These are the activations of a small neural network, seen along a few directions. Each row is one input.
In each table, some parts of the input vary, and every possible input appears once, in random order.
A made-up example of a description, with smaller parts first: values(3) and (point or ring(9) or (line(4) and ring(5))).
Shared parts are said once, and a part with two or three values counts as separate values.

Rows:
row 1: [-49  58 -25 -39  -7  25   7 -26  15 -33 -78]
row 2: [-66  49 -60 -23   2  40 -19 -10  24 -19 -67]
row 3: [-83  29 -22 -60 -16   1   3 -33 -14  28 -44]
row 4: [ 53 -39  14  42   3   2  34  33  20   4  31]
row 5: [ 25 -18  30  19  14 -22 -16  -4 -21  -6  44]
row 6: [ 55 -17  36  15  16 -23  -9  10 -34   3  15]
row 7: [ 18 -23  38  22  16  -9   7   4  -2 -18  54]
row 8: [ 41 -30  -5  28  -8 -24 -19   6   0  10  51]
row 9: [ 34 -35   3  30  -4 -11   4  14  20  -1  61]
row 10: [ 71 -28   1  23  -5 -23 -12  20 -15  19  23]
row 11: [-82  38 -55 -26 -28  20 -34  10   7  22 -49]
row 12: [ 38 -30  48  34  23   3  36  24   1 -11  23]
row 13: [-54  45  -3 -65  -6  19  19 -48  -1   3 -64]
What do these inputs look like to the network? -> ring(5) or (values(2) and line(4))

Rows:
row 14: [-35  48  17 -33  10  36 -45   4 -17  -6 -45]
row 15: [ 59   0 -25   0   8 -36 -42 -24 -24 -14   1]
row 16: [ 10  20 -38  19  -3  29   6  10  21   5 -66]
row 17: [-46  52  42 -30 -37 -11  13 -24  14 -53 -12]
row 18: [-70  18 -40  15 -30   8 -52  41  27  -4  28]
row 19: [ 79 -26 -22  54 -17   5   3  52  29  -3  22]
row 20: [-17   7 -21 -20 -26 -13 -12 -15 -26  66 -37]
row 21: [-33  39 -10   8  -7   1 -50   0 -19  -3 -36]
row 22: [ 57 -41  -1  16 -39 -35 -14  31 -16  52  50]
row 23: [ 77  -1 -16  27  -4 -13   3  31   1 -11 -41]
row 24: [-46   0 -77  -4 -11  11 -42  -5  41   6  42]
row 25: [  6 -30  64 -18  16  -8  54 -11 -20  37  30]
row 26: [ 36  -1  11   9  33  10  46  17  -7 -26 -49]
row 27: [-14  33 -20 -50  26  40 -37 -41  -4   3 -33]
row 28: [-20  18   6 -60  -8  24  -9 -11 -24  62 -44]
row 29: [ 46 -43  29  54  21  24  41  29  38 -10  36]
row 30: [ 12 -12  38  -6  51   6  23 -44  -1 -23  41]
row 31: [-23  35   4 -49 -20  -9  21 -71  27 -44   0]
row 32: [ 32 -14  44  21  37  33  68  13  25 -21  -3]
row 33: [ 54 -16   0 -11 -26 -51 -13   9 -43  44 -12]
row 34: [-61  -7 -47  -6  26   0  -4 -33   0 -14   5]
row 35: [-11  22 -46 -10  10   4 -41 -46  -5   6 -23]
row 36: [-40 -10 -41  23  13  28  44  24  27 -17 -39]
row 37: [-69 -25 -23 -16  -8 -15  25  -3 -20  43  -6]
row 38: [-54 -17 -52 -15 -46  -7 -12  26  21  66  29]
row 39: [-24  -3 -71  26 -24  38   9  52  68   5  -3]
row 40: [ -3  30  13 -19 -36  20  70 -14  51 -44 -47]
row 41: [ 39  17  11  17 -10 -37 -50  21 -37 -22 -11]
row 42: [-11   5  77  12  34   5  14   1 -16 -33  29]
row 43: [  5 -26  63  45  15  -3 -12  18  -1 -22  68]
row 44: [-29  20  30 -60 -57 -25  52 -40   7  17 -12]
row 45: [ 11 -16  28 -30  11 -31  30  -6 -53  33 -18]
row 46: [ 41  -8   8  47 -26 -21 -52  42 -10 -15  52]
row 47: [ 61 -24 -28  29  -5 -20 -44  -2   5  -6  64]
row 48: [ 27 -42  24  27  33  -3  -4 -27  15 -12  80]
row 49: [  7  30 -10 -20  13  64  10  13  23   1 -75]
row 50: [ 17   2   2 -19  46 -16   0 -39 -33 -27  -7]
row 51: [ 21 -60  51  14  -1 -16  26   6  -6  47  68]
row 52: [ -5  18  40  -2  30 -16  -8   7 -46 -36 -19]
row 53: [-85   8 -10  12   9  -2 -14  13 -13 -26  -9]
The inputs of row 35 and row 16 match in every part but one. If row 15 is changed in the same way as row 35 into row 16, which row does it become? -> row 23
What do these inputs look like to the network? -> values(4) and (point or line(4) or ring(5))
A walk changes only the ring(5) part. It starts at row 48 and steps to row 47. List the rest of the walk in order. -> row 15, row 50, row 30
Which other rows does row 30 become when the values(4) part takes its other values? List them by row number. -> row 25, row 32, row 42

Rows:
row 54: [-24  15  43  -4  28  42  79 -12  36 -53 -30]
row 55: [-35  14  78 -60  23 -16  41 -68 -40  -7  -6]
row 56: [ 31 -46   5  66   7  15  25  43  48 -16  67]
row 57: [ 22  30  36 -13  29  24  39 -13  -1 -43 -63]
row 58: [ 83 -38  11  33  -3 -39 -25  24 -29  25  42]
row 59: [ 24 -48  44  12  -2 -48 -14  -7 -31  28  96]
row 60: [-24  30 -82   4 -25  19 -47  21  22   5 -44]
row 61: [-23  24 -67 -22 -33  -9 -58   4 -15  39 -41]
row 62: [-88  14 -38 -43 -29 -17 -46 -25 -18  42  12]
row 63: [ 78 -34  -5  59   6  -7 -15  42   7  -7  35]
row 64: [ 26  25  50 -40  21  -4  28 -34 -39 -10 -58]
row 65: [-70  13 -74   9 -22  40  -6  23  61  -4 -10]
What do these inputs look like to the network? -> values(3) and line(4)
The inputs of row 60 and row 61 match in every part but the line(4) part. If row 63 is changed in the same way as row 60 into row 61, which row does it become? -> row 58
Which other rows does row 54 become when the values(3) part takes its other values? List them by row number. -> row 56, row 65

Rows:
row 66: [ 13   1 -40  21 -11   6 -26  22  14   2  -4]
row 67: [ 34  -1  33   9  20   5  24   2  -4 -24 -11]
row 68: [-16  -8 -33  18 -11   7 -14  17  25   1  21]
row 69: [-13  -1  -6  12   3  25  25  12  32 -16  -3]
row 70: [  6  -8  40   8  21   9  35  -5   8 -24  14]
row 71: [ -2 -25  -4  11 -10 -21 -21   8  -9  25  48]
row 72: [ 27 -17  -9  13 -10 -23 -33  14 -20  26  23]
row 73: [-81  40 -16 -54 -11  11  -3 -35  -4   5 -44]
row 74: [-53  48 -25 -54  -8  10 -14 -30 -16   7 -70]
row 75: [ 20 -23  41   0   8 -22  13 -15 -18   6  40]
row 76: [ 49 -14  35   0   8 -26   1  -8 -30   7  15]
row 77: [ 15   7 -14  15   2  21  13  18  21 -15 -29]
What do these inputs look like to the network? -> values(2) and (point or ring(5))
The inputs of row 66 and row 68 match in every part but the values(2) part. If row 74 is changed in the same way as row 66 into row 68, which row does it become? -> row 73
